Each row below holds a small network's activations on one input, seen along a few directions.
In each table, some parts of the input vary, and every possible input appears once, in random order.
Descriptions start from the smaller parts, as in this example, which fits no table here: one of 4 places along a line, together with either a single point or one of 11 places around a ring or (one of 3 separate values, together with one of 8 places around a ring).
Shared parts are said once, and a part with two or three values counts as separate values.
In the rows, 128 means zero.

Other details of the inputs vary at random and push rows far along two fixed directions, the same in every table; ignore that.

A family of inputs:
row 1: [146  95 101 126 132  78 113 155 118 123 122 132]
row 2: [139 125  29 124 173 201 162 129  96 104 101 170]
row 3: [148 133  26 139 162 191 160 123 111 119  76 175]
row 4: [132  83 140 130 127 106  68 121 149 142 149 117]
row 5: [127 186 190 131  91 140 160 119 123 148 122 111]
row 6: [137 159 194 117 117 162 148  75 145 135 132 118]
row 7: [108 103 141 139 130  76 100 160 122 137 149 106]
row 8: [128  91 116 126 157 100  79 143 169 139 130 119]
row 9: [131 191 145 127 111 153 169 129 101 122 119 137]
row 10: [142  91 138 127 137  93  80 118 159 137 155 112]
row 11: [134 169 200 117  98 133 165 107 120 131 118 118]
row 12: [120 108 141 134 128  87 100 177 130 134 153 103]
row 13: [117  85 123 138 122  75  98 166 122 138 144 131]
row 14: [127 184 161 106 110 146 174 117 113 131 102 131]
row 15: [126 184 184 128 117 173 136  92 141 135 153 117]
row 16: [135 116  32 125 156 186 159 111  93 112  97 190]
row 17: [111 116  93 135 118 100 147 154 132  94 112 126]
row 18: [109 165 186 121 120 169 142  76 126 140 157 109]
row 19: [131  91 145 130 110  78  88 153 122 138 136 116]
row 20: [113  84  75 141 143 110 110 138 168 102 133 125]
Description of these inputs: one of 2 separate values, together with either a single point or one of 9 places around a ring.
Changing only the choice among 2 separate values turns row 17 into row 20. The same change can be made to row 12. Which row results? -> row 2
Change only the choice among 2 separate values in row 9. List by row number the other rows that result. -> row 15
Change only the choice among 2 separate values in row 7. List by row number the other rows that result. -> row 18

A family of inputs:
row 21: [107 128  64 134 126 139 160 132 122 109 116 157]
row 22: [116  66 103 119 153  61  93 150 174 107 142 116]
row 23: [141  39 113 115 146  63  87 146 122 122 138 126]
row 24: [129  77 134 140 132  77  86 156 101 134 157 124]
row 25: [139 146 221 133 101  75  80 135 134 156 173  98]
row 26: [ 87 148 167 125 120 113 115 151 139 136 173  94]
row 27: [126 186 129 140 125 191 176 106 123 102 135 128]
row 28: [139 110 107 131 143  90  81 185 105 148 139 130]
row 29: [108  85  99 129 121  82  99 138 166 114 130 119]
row 30: [130 127 111 135 152 117 113 188 117 149 113 130]
row 31: [143  96  81 116 114 135 146 110  85 118  97 157]
row 32: [125 155 214 140  89 111 124 128 152 164 134 109]
row 33: [138 110 136 148 146  83  91 178 142 143 123 123]
row 34: [ 97 175 201 126 101 124 140 108 145 128 173  98]
row 35: [146 101 165 118 140  80 103 147 166 138 113 112]
row 36: [114  91  85 154 167  82  94 175 137 117 127 121]
row 37: [174 122  63 101 150 138 156 120  94 106  78 177]
row 38: [126 121  52 130 141 145 160 118 121 102  72 154]
row 39: [102 104 133 153 125  91 108 147 154 135 137 111]
row 40: [114 142 186 116 108 134 130 132  79 151 162 109]
row 41: [132 136 109 123 101 168 180 103  64 126 112 166]
row 42: [127 133 115 118 157 245 115  46 132 138 133 174]
row 43: [124 164 175 129  87 159 149  84 167 114 138  99]
row 44: [145 161 217 112  71 109 116  90 139 152 137 103]
row 45: [106 178 112 124 144 173 174 136  94 124 114 129]
row 46: [116 181 120 132 132 194 165 133 116 113 141 119]
row 47: [145  94  50 126 166 137 140 137 152  82 107 139]
row 48: [151 137  87 123 126 148 161 124 120 125  58 157]
row 49: [121 179 132 140  99 192 181  98 135 112 131 130]
row 50: [121 141 166 111 132 126 154 101 149 114 119 110]
row 51: [151 108  79 138 124 110 113 152 108 135 110 161]
row 52: [155 155 172 115 158 204 107  43 143 181 165 115]
What do these inputs look like to the network? -> either one of 2 separate values or (one of 5 places along a line, together with one of 6 places along a line)

A family of inputs:
row 53: [129  94  96 141 153 104  95 146 165 121 127 125]
row 54: [131 139 133 127 134 145 122 119 140 138 132 126]
row 55: [127 150 181 128 107 112 125 133 141 140 133 108]
row 56: [140 130 136 119 121 147 137  94 127 130 121 135]
row 57: [129  92 146 134 146  91  68 146 162 149 154 106]
row 58: [125 135 123 129 129 145 143 109 149 118 125 127]
row 59: [118 156 192 117 109 150 132  91 132 136 163 108]
row 60: [105  92 130 143 127  72  94 167 150 124 145 104]
row 61: [123  77  97 132 150 107  92 142 140 125 138 129]
row 62: [121  84  87 136 146 116 100 142 141 120 134 134]
row 63: [133  94 147 135 144  96  75 140 163 143 144 109]
row 64: [116  96  88 138 136  90 120 159 137 109 121 125]
row 65: [138 139 126 127 124 133 140 135  98 137 117 143]
row 66: [116 106 103 134 139 121 119 126 152 114 135 125]
row 67: [133  93 138 135 132  69  79 165 136 151 138 119]
row 68: [131 141 214 126  98  93 108 126 141 156 147 102]
row 69: [136 168 121 119 115 172 179 111  74 128 109 154]
row 70: [123 172 153 122 103 148 179 109 125 116 114 123]
row 71: [145 131  94 119 122 139 165 122  97 117  93 158]
row 72: [136 160  99 122 129 157 166 133 101 123  98 149]
row 73: [114 148 130 129 127 157 144 108 132 119 143 127]
row 74: [140 135  94 118 128 141 168 126 104 111  95 150]
row 75: [126 151 221 124 101  99 114 126 148 150 150  93]
row 76: [124 101  89 144 159 120  99 155 147 126 133 130]
row 77: [122 146 189 130 116 135 109 114 151 147 160 102]
row 78: [122 115 196 123 106 104  96  98 153 145 164  99]
row 79: [132 171 163 119 103 141 161 112 124 126 116 123]
row 80: [123 158 162 113 101 138 166 104 112 121 126 123]
row 81: [133 112 150 129 125  84 105 148 143 132 131 113]
row 82: [145  87  95 134 153 113  89 140 137 137 117 140]
row 83: [117 173 149 128 121 180 160  98 125 127 140 125]
row 84: [122 170 229 118  96 115 127 117 138 155 155  93]
row 85: [123  78 155 139 128  73  65 141 183 137 160  96]
row 86: [135  92  54 136 167 139 113 147 113 120 120 151]
row 87: [148 152 110 116 121 148 168 115  96 122  92 156]
row 88: [143  88  82 131 160 113  99 141 144 122 116 138]
row 89: [128  91  59 129 148 112 129 160 104 110 105 152]
row 90: [124 128  95 139 142 121 132 162 120 121 115 132]
row 91: [119  92  50 139 159 134 123 143 133 107 116 149]
row 92: [137 175 120 117 124 174 182 118  85 124 103 151]
row 93: [137  86  58 128 141 104 128 151 103 112 101 156]
row 94: [127 181 154 122 108 150 175 111 125 119 111 124]
row 95: [136 145 134 124 126 152 138 104 141 125 121 130]
row 96: [149 145 110 116 132 169 153  93 112 126 101 152]
row 97: [126 119  94 137 134 122 128 158 109 123 123 135]
row 98: [128  86 102 135 134  85  97 161 113 128 135 135]
row 99: [125 152  98 123 121 155 168 128  93 110 114 148]
row 100: [130 151  89 128 148 172 153 118 127 122 109 147]
row 101: [122 153 224 124  99 137 111  91 135 158 174  96]
row 102: [119 126  65 135 141 133 150 153 105 104 111 146]
row 103: [128 188 117 120 122 175 189 119 102 120  98 144]
row 104: [135 138 100 119 132 172 151  99  96 122 121 155]
row 105: [126 167 112 118 124 192 173  91 104 114 124 149]
row 106: [144 150 111 117 137 176 149 100 105 137 108 153]
row 107: [130 124 107 135 135 118 124 159 117 128 120 133]
row 108: [123 139  93 123 122 149 166 130  99 110 105 149]
row 109: [127 154 208 115 102 140 134  83 151 139 151 101]
row 110: [122 152 147 119 113 138 153 121 103 123 134 128]
row 111: [127 149 140 125 121 140 148 131 101 130 130 129]
row 112: [128 150 145 114 114 172 154  82 107 130 127 139]
row 113: [113 105 170 133 106  70  96 145 154 131 155  94]
row 114: [127 156 226 123 103 136 109  93 140 161 166  97]
row 115: [127 145 190 128 115 130 110 109 161 145 148 104]
row 116: [128 108  95 142 145  96 113 170 141 122 111 128]
row 117: [131  91  47 131 153 135 127 132 128 106 110 154]
row 118: [128  96  98 144 156 109  93 152 163 127 126 126]
row 119: [115 130 193 135 114 119  93 120 155 148 176  93]
row 120: [128  82  94 129 148 108 101 133 142 119 133 130]
row 121: [132  93  92 135 132  89 115 160 136 117 115 131]
row 122: [126  81 103 133 131  84 100 158 118 128 127 135]
row 123: [124  85 161 140 144  81  56 152 165 151 168  97]
row 124: [117 179 143 128 112 162 174 121 104 123 125 125]
What do these inputs look like to the network? -> one of 2 separate values, together with one of 4 places along a line, together with one of 9 places around a ring
Changing only the place on the ring of 9 turns row 96 into row 82. The same change can be made to row 81. Which row results? -> row 75
Changing only the place on the ring of 9 turns row 63 into row 120. The same change can be made to row 68. Which row results? -> row 93
Start at row 121 and move only the place on the ring of 9, one step at a time. The first step leads to row 79. Which rows follow, in order? -> row 55, row 72, row 107, row 97, row 99, row 108, row 113
Start at row 104 and move only the place on the line of 4, one step at a time. The first step leads to row 59. Which rows follow, in order? -> row 105, row 73
Change only the choice among 2 separate values in row 109. List by row number the other rows that result. -> row 74
Change only the choice among 2 separate values in row 83. List by row number the other rows that result. -> row 124

A family of inputs:
row 125: [132 174 193 102  91 105 170 120  75 147 113 133]
row 126: [130 183 194 118 103 152 153  90 167 122 131 112]
row 127: [157  86 119 143 150  78  62 150 150 147 131 119]
row 128: [142  72  60 124 142 106  98 142 143 121 101 149]
row 129: [150  75 103 104 144 107 105 120 127 137 106 143]
row 130: [148  75 108 129 135  59 100 204  82 130 118 130]
row 131: [112 121 135 137 105  51 122 178 126 132 123 122]
row 132: [105  89  99 148 145  99  87 154 153 112 164 116]
row 133: [124  94 152 134 109  21  83 183 118 152 133 116]
row 134: [103 164 132 120 131 171 173 100 125  99 145 123]
row 135: [110 148  99 121 127 181 200  86 117  89  94 140]
row 136: [152  74  97 136 172 103  79 162 124 156 120 136]
row 137: [152  91 207 114 130  71  61 127 167 156 153 104]
row 138: [101  93 179 137 123  78  90 127 187 121 194  74]
row 139: [107 179 196 135 111 172 140 105 140 153 151 114]
row 140: [103 149 228 140 119 103 104 133 190 151 173  60]
row 141: [131  75  81 147 169 113  72 167 123 153 129 146]
row 142: [133 150 148 144 130 120 117 126 168 125 133 103]
row 143: [105  83 118 149 125  97 103 131 160 112 134 112]
row 144: [133  80 130 122 151 102  81 131 115 138 160 129]
row 145: [107 187 231 131  65 106 160 150 123 126 153  79]
row 146: [144 132  61 105 166 189 145 114  72 127 107 170]
row 147: [ 96 146 189 148 124 129 102 135 167 149 167  94]
row 148: [130 178 157 135 116 176 159 108 134 146 124 125]
row 149: [124 156 195 118 102 149 126  84 112 145 169 117]
row 150: [125  72  20 145 167 122 105 162 120 103 126 161]
row 151: [118  70 132 147 126  77  72 139 169 130 178 105]
row 152: [141 111  65 123 132 170 163  93  83 115  81 174]
row 153: [140 172 201 126 108 159 134  97 123 170 138 113]
row 154: [124 172 115 115 127 194 148 100 101 129 131 144]
row 155: [122  76  76 133 140  91  98 149 172 112 114 124]
row 156: [127 157 187 128  79 102 141 161  98 132 138 107]
row 157: [124 162 177 109  88 152 157  79 152 132 124 117]
row 158: [132 136  81 123 119 185 178  85  90 107  86 168]
row 159: [132 126 149 124 152 150 112 123 107 159 134 138]
row 160: [133 151 200 116  91 150 137  67 121 146 168 115]
row 161: [135 186 135 124 138 170 180 101 142 107 109 118]
row 162: [129  96  41 157 171 124 110 176 146 122 106 141]
row 163: [130 185 107 115  98 140 201 132  65 119  81 166]
row 164: [116 135  23 131 164 180 147 140 110 100 109 159]
row 165: [115 142 233 121 113  90 104 117 206 129 163  72]
row 166: [148 174 126 131 126 167 160 103 134 123 107 135]
row 167: [109  94  43 138 153  53 140 207 117  98  91 140]
row 168: [124 111 130 143 105  71 120 198 114 122 130 112]
row 169: [127 100 178 151 128  81  53 158 172 167 165  91]
row 170: [128 157 105 121 125 185 159  96  92 115 131 156]
row 171: [112 141 137 131 113  97 163 183 112 102 122 104]
row 172: [148  99  77 132 150 116 111 147 158 114 103 151]
row 173: [109 100  73 146 130  46 121 201 125 113 106 133]
row 174: [131 110 187 113 109 127 124  81 116 143 135 119]
row 175: [104 177 112 114 142 191 171 107 122 107 132 124]
row 176: [147 142 142 104 122 175 163  68  89 129 137 148]
row 177: [157 158 168 108 113 154 141  88 129 140 113 141]
row 178: [117 174 112 119 126 194 157 103 113 124 132 140]
row 179: [165 133  38 134 160 163 145 131 108 112  79 171]
row 180: [124 130  62 133 136 169 168 106 119  95 124 152]
row 181: [106 113 191 138  93 108 110 101 161 134 152  98]
row 182: [152  82  89 133 151  95  79 154 158 124 113 145]
row 183: [133 149 227 102  80 126 124  72 148 159 144 101]
row 184: [130  75 113 140 130  97  81 132 145 128 164 123]
row 185: [125 157  73 103 135 185 206  92 128  90  77 151]
row 186: [108  91  45 149 189 130 113 177 144 113 117 139]
row 187: [122 171 190 111 108 167 123  88 114 156 162 112]
row 188: [130 170  82 129 146 214 171 111  87 130  98 173]
row 189: [175 157  91 111 155 183 169  96  85 126  80 168]
row 190: [143  81 100 139 123  59  98 205  89 130 118 129]
What do these inputs look like to the network? -> one of 6 places along a line, together with either one of 2 separate values or one of 9 places around a ring
Changing only the place on the line of 6 turns row 145 into row 130. The same change can be made to row 126. Which row results? -> row 137
Which other rows agree with row 178 in the place on the line of 6? List them by row number. -> row 131, row 139, row 148, row 150, row 151, row 157, row 166, row 168, row 172, row 181
Change only the place on the line of 6 in row 179. List by row number the other rows that result. -> row 127, row 142, row 161, row 166, row 189
Start at row 154 and move only the place on the ring of 9, one step at a time. The first step leads to row 188. Which rows follow, in order? -> row 169, row 179, row 182, row 128, row 158, row 184, row 170
